These are the activations of a small neural network, seen along a few directions. Each row is one input.
In each table, some parts of the input vary, and every possible input appears once, in random order.
Descriptions start from the smaller parts, as in this example, which fits no table here: values(3) and (point or ring(9) or (ring(5) and line(6))).
Shared parts are said once, and a part with two or three values counts as separate values.
In the rows, 128 means zero.

Rows:
row 1: [112  98 136  81 112 135 111 114 124 158 137 154  76 143 114 115 134 164
 151]
row 2: [ 99 124 114 112 121 146 106  98 117 162 102 163  93 170 125 155 123 138
 134]
row 3: [156 120 157 130  90 102 134 124 134 118 121 141 132 104 129 143 117 104
 112]
row 4: [127 124 142 150 101 143 120 111 134 110 127 111 115 131 134 160  72  97
 127]
row 5: [160 157 148 147  90 120 111 140  98  86 127 119 136 131 101 137 114  91
 138]
row 6: [130 121 133 155 184 147 169 128 132 161 129  93 151 122 154  84 118 128
 108]
row 7: [149 135 129 124 175 130 129 151 115 132 145  69 170  98 108 103 155 124
  94]
row 8: [107 128 129  98 124 161 131 106 133 147 118 169  89 174 122 114 109 151
 122]
row 9: [ 80 126 121  86 124 173 108 110 129 137 132 157  85 170 123 149 100 122
 130]
row 10: [143 131 135 174  99 107 125 107 133 139  94 125 118 137 140 169  98 105
 128]
row 11: [141 140 137 157 101 128 107 115 107  93 132 132 131 126 112 145  80  84
 130]
row 12: [ 90 153 110 135 122  75 179 184 136 136 103 118 221 111 160 120 158 222
 171]
row 13: [115 116 143  69 115 141 113 115 126 143 128 183 102 138 113 134 148 142
 119]
row 14: [137  97 114 155 184 118 147 159 124 117 145  80 131 117 145 108 177 118
  89]
row 15: [117 158 130  85 117 159 106 140  95 119 138 164 104 164  79 133 142 121
 143]
row 16: [134 117 113 163 181 131 131 125 132 179 126  92 158 126 163 135 136 107
 130]
row 17: [106 142 106  97 123 137 114  95 140 124 125 185  67 133 146 119 145 148
 136]
row 18: [130 144 124  67 119 136  91 128 122 129 149 159 107 150  72 134 142 147
 115]
row 19: [153 114 136 159 105  89 123 127 143  85 135 115 103 127 121 148 139 108
 101]
row 20: [152 132 144 157  92 129 149 107 146 125 123 129 126 135 133 127  82 119
 118]
row 21: [151 146 114 156  86  97 140  96 153  99 118 135 103  89 153 134 119 105
 132]
row 22: [ 95 142 116  88 125 156 102 115 102 123 143 173 100 164  94 136 105 108
 135]
row 23: [138 130  88 156 176 130 153 131 132 138 136 105 133  83 189  88 150 119
 118]
row 24: [154 101 150 142  82  98 137 124 141 131 136 107 106 109 124 129 108 126
 145]
row 25: [126 126 121 144 188 150 127 129  98 125 155  88 167 116 132 113 117  89
 129]
row 26: [108 149 111 144  57  73 155 161 181  99  75 149 205 120 139 147 138 192
 180]
row 27: [105 128 113 104 109 119 131 154 165 109  75 203 163 130 129 151 159 246
 185]
row 28: [175 146 139 128  89 103 106 132 131  99 136 111 141 115  92 142 114 112
 103]
row 29: [128  94 131 151 165 129 144 147 134 173 150  76 139  89 141  87 145 136
 128]
row 30: [140 111 144 133 179 126 152 149 122 155 132 107 158  96 149 101 150 113
 105]
row 31: [113 112 125 143 191 164 134 130 132 145 140  73 149 119 155 124 110  97
 125]
row 32: [141 143 134 136 165 149 132 151  83 117 150  73 172 121 123 110 158 103
 135]
row 33: [108 120 133  98 135 124 105 122 130 111 141 165  72 166 111 133 162 142
 110]
Question: Changing only one part turns row 12 into row 27. The same change can be made to row 32. Which row results?
Answer: row 15
Question: What do these inputs look like to the network?
Answer: values(3) and (point or ring(10))
Question: Which other rows agree with row 19 in the values(3) part? List them by row number.
Answer: row 3, row 4, row 5, row 10, row 11, row 20, row 21, row 24, row 26, row 28
Question: Change only the ring(10) part in row 31. List by row number the other rows that result.
Answer: row 6, row 7, row 14, row 16, row 23, row 25, row 29, row 30, row 32

Rows:
row 34: [151 129 154 107  82 143 100  83 121 117 122 170  38 161 102 144  91  89
 109]
row 35: [123 132  85 152 190 139 142 125 132 141 147 101 143  92 182 102 164 113
 123]
row 36: [136 139 146 131 107 161 108  94 109 126 131 124  89 155 113 145  77  62
 115]
row 37: [122 146 137 144 110 151 126 110 115 117 107 127 140 148 128 153  71  97
 148]
row 38: [ 93 102 129  75  97 126 111 104 141 126 121 212  36 161 117 145 149 170
 128]
row 39: [107 160 121 104 107 124 121 150 116 107 102 154 173 136  98 145 122 168
 159]
row 40: [126 159 126 150  71 110 136 116 141 118  92 163 155 140 128 159  86 154
 165]
row 41: [ 85 133 114 113 160 172 123 111 119 157 122 148 140 164 134 135 103 132
 152]
row 42: [112 156 126  75  73  96 107 148 133  97 106 189 121 150  83 154 145 186
 157]
row 43: [127 127 143  66  83 108  91 129 116  89 134 196  67 152  72 146 150 148
 119]
row 44: [141 141 123 132 136  96 160 176 142 108 130 106 196  88 133  99 169 170
 131]
row 45: [144 130 121 178  99  80 166 149 174 113 111 108 177  82 165 119 123 153
 132]
row 46: [127 102 121 142 187 142 144 130 136 182 145  85 153 105 161 107 145 125
 112]
row 47: [138 133 143  71 112 153  78 110 103 102 152 159  65 167  64 132 131 105
 105]
row 48: [106 108 124  79 128 169  99  84 129 141 139 179  34 175 112 129 127 127
 113]
row 49: [136 121 149 103  45  94 107  97 142 102 103 210  45 144 107 159 117 128
 122]
row 50: [129 113 102 145 188 143 141 128 136 166 145  91 152  99 169 111 154 117
 108]
row 51: [157 128 128 152 173 121 137 161 109 120 148  68 175 101 128 108 168 103
  99]
row 52: [153 136 107 200 148 111 147 127 136  97 132  73 145  85 179 123 130  79
 118]
row 53: [112 155 136 110 143 160 111 148  91 112 127 132 155 155  95 140 105 112
 147]
row 54: [ 89 141 110 113 116 137 132 119 142 148 105 176 147 154 132 142 119 192
 170]
row 55: [119 145 141  95 140 161  97 128  82 118 153 123 103 163  85 128 117  86
 109]
row 56: [146 148 110 160 175 116 137 157 106  94 148  80 166  93 144 101 176 100
 116]
row 57: [ 86 125 118  84  80 115 118 126 154 132  97 204  96 158 125 148 144 210
 164]
row 58: [162  96 153 185 138 110 155 136 136 145 136  52 151  94 148 113  96  98
 124]
row 59: [156 107 154 143 159 123 148 165 105 146 153  55 168  96 115  88 147 116
 119]
row 60: [155 117 146 150 173 120 142 164 111 138 149  60 176 106 121 104 159 109
 102]
row 61: [163 116 127 194 148 111 146 130 140 122 131  61 156  93 163 131 119  83
 103]
row 62: [113 122 108 126 148 116 164 145 170 152 126 132 173  90 172 105 161 191
 142]
row 63: [ 87 119 112 101 157 181 113  95 108 157 143 149  81 175 124 126 107 107
 121]
row 64: [132 143 135 116  27  84 119 117 159 107  84 200 102 144 115 163 111 168
 158]
row 65: [158 106 144 193 147 108 149 131 141 135 130  57 158  98 154 127 110  90
 107]
row 66: [132  89 132 134 176 144 150 131 129 193 154  78 145  99 155  92 133 133
 129]
Question: Changing only one part turns row 42 into row 57. The same change can be made to row 51. Which row results?
Answer: row 50
Question: What do these inputs look like to the network?
Answer: values(3) and (point or line(4) or ring(6))
Question: Which other rows agree with row 36 in the values(3) part? List them by row number.
Answer: row 34, row 37, row 40, row 45, row 49, row 52, row 58, row 61, row 64, row 65
Question: Change only the ring(6) part in row 47. List by row number the other rows that result.
Answer: row 39, row 42, row 43, row 53, row 55

Rows:
row 67: [141 138 137 134 190 168 107 151  82 101 153  60 149 145  95 124 134  64
  99]
row 68: [ 65 141 100  47 103 142 100 120 125 121 117 233  68 179 105 140 160 202
 173]
row 69: [150 119 138 173  79  75 151 130 160 105 121 110 124 102 146 130 112 131
 124]
row 70: [115 149 119  99 156 131 136 184 118 123 135 112 222  97 111 102 161 169
 155]
row 71: [123 168 136  88  22 110  94  95 140  81  96 230  74 177  80 180  84 145
 131]
row 72: [111 106 166  45 114 181  76  93  92 146 138 182  19 203  59 142 105 105
 113]
row 73: [132 125 108 112 158 114 138 154 148 151 128 121 174  93 140 110 188 184
 135]
row 74: [153 111 133 135 184 149 110 124  99 133 158  85 109 117 128 119 155  58
  82]
row 75: [ 83 116 103 144 155 136 166 126 165 181 102 140 168 131 191 129 126 178
 151]
row 76: [140 104 132 146 179 152 135 108 114 141 168  89  89 114 150  96 123  65
  87]
row 77: [166 138 139 164  79  69 134 144 137 105 118 107 147 103 121 137 140 123
 121]
row 78: [128 118 128 188  86  93 145 104 157 131  97 126 137 118 166 168  64 125
 153]
row 79: [159 164 152 159  93  85 141 169  96  77 123 106 189 115  94 132 118 123
 141]
row 80: [132 120 121 156 164 187 129  80 116 174 140  90  99 126 170 112  84  58
 118]
row 81: [121 103 108 130 157 126 159 141 170 150 125 130 152 100 165  98 168 191
 138]
Question: Changing only one part turns row 72 into row 71. The same change can be made to row 80. Which row results?
Answer: row 78
Question: What do these inputs look like to the network?
Answer: values(3) and (point or line(4))
Question: Which other rows agree with row 70 in the values(3) part? List them by row number.
Answer: row 68, row 73, row 75, row 81
Question: Change only the values(3) part in row 81. List by row number the other rows that result.
Answer: row 69, row 76

Rows:
row 82: [134 132 146 106 150 190  76  91  71 125 161 114  65 173  81 141  83  31
  93]
row 83: [166  97 140 198 202 150 148 117 100 153 164  22 132  82 174  94 113  23
  92]
row 84: [154  82 146 182 237 167 158 133  99 181 170  14 145 102 168  79 135  48
  81]
row 85: [ 82 130 124  85  58 107 119 121 165 112  76 233 101 173 114 175 116 217
 175]
row 86: [163 126 118 209 169  82 182 182 139 126 140  22 244  38 180  89 156 128
 135]
row 87: [154 114 106 194 202  99 180 182 147 160 154  15 244  50 181  82 180 148
 118]
row 88: [117 150  92 144 111  72 164 164 175 111  92 158 207  79 172 129 176 215
 168]
row 89: [ 99 136 143  30  78 174  77  86 116 131 130 227  25 211  56 146 102 147
 120]
row 90: [120 140 151  48  50 140  77  90 111  99 119 231   7 199  56 151 117 133
 124]
row 91: [130 158 101 158  77  53 161 162 175  84  83 159 203  73 166 141 157 201
 175]
row 92: [123 123 132  94 182 208  76  89  79 161 174 105  69 184  87 133 103  47
  77]
row 93: [ 95 147 137  88  20  95 117 119 158  94  72 237  95 171 101 175  98 198
 176]
Question: What do these inputs look like to the network?
Answer: values(2) and ring(6)
Question: Changing only the values(2) part turns row 82 into row 92. The same change can be made to row 93. Which row results?
Answer: row 85
Question: Change only the values(2) part in row 89. List by row number the other rows that result.
Answer: row 90
Question: Change only the values(2) part in row 87. List by row number the other rows that result.
Answer: row 86
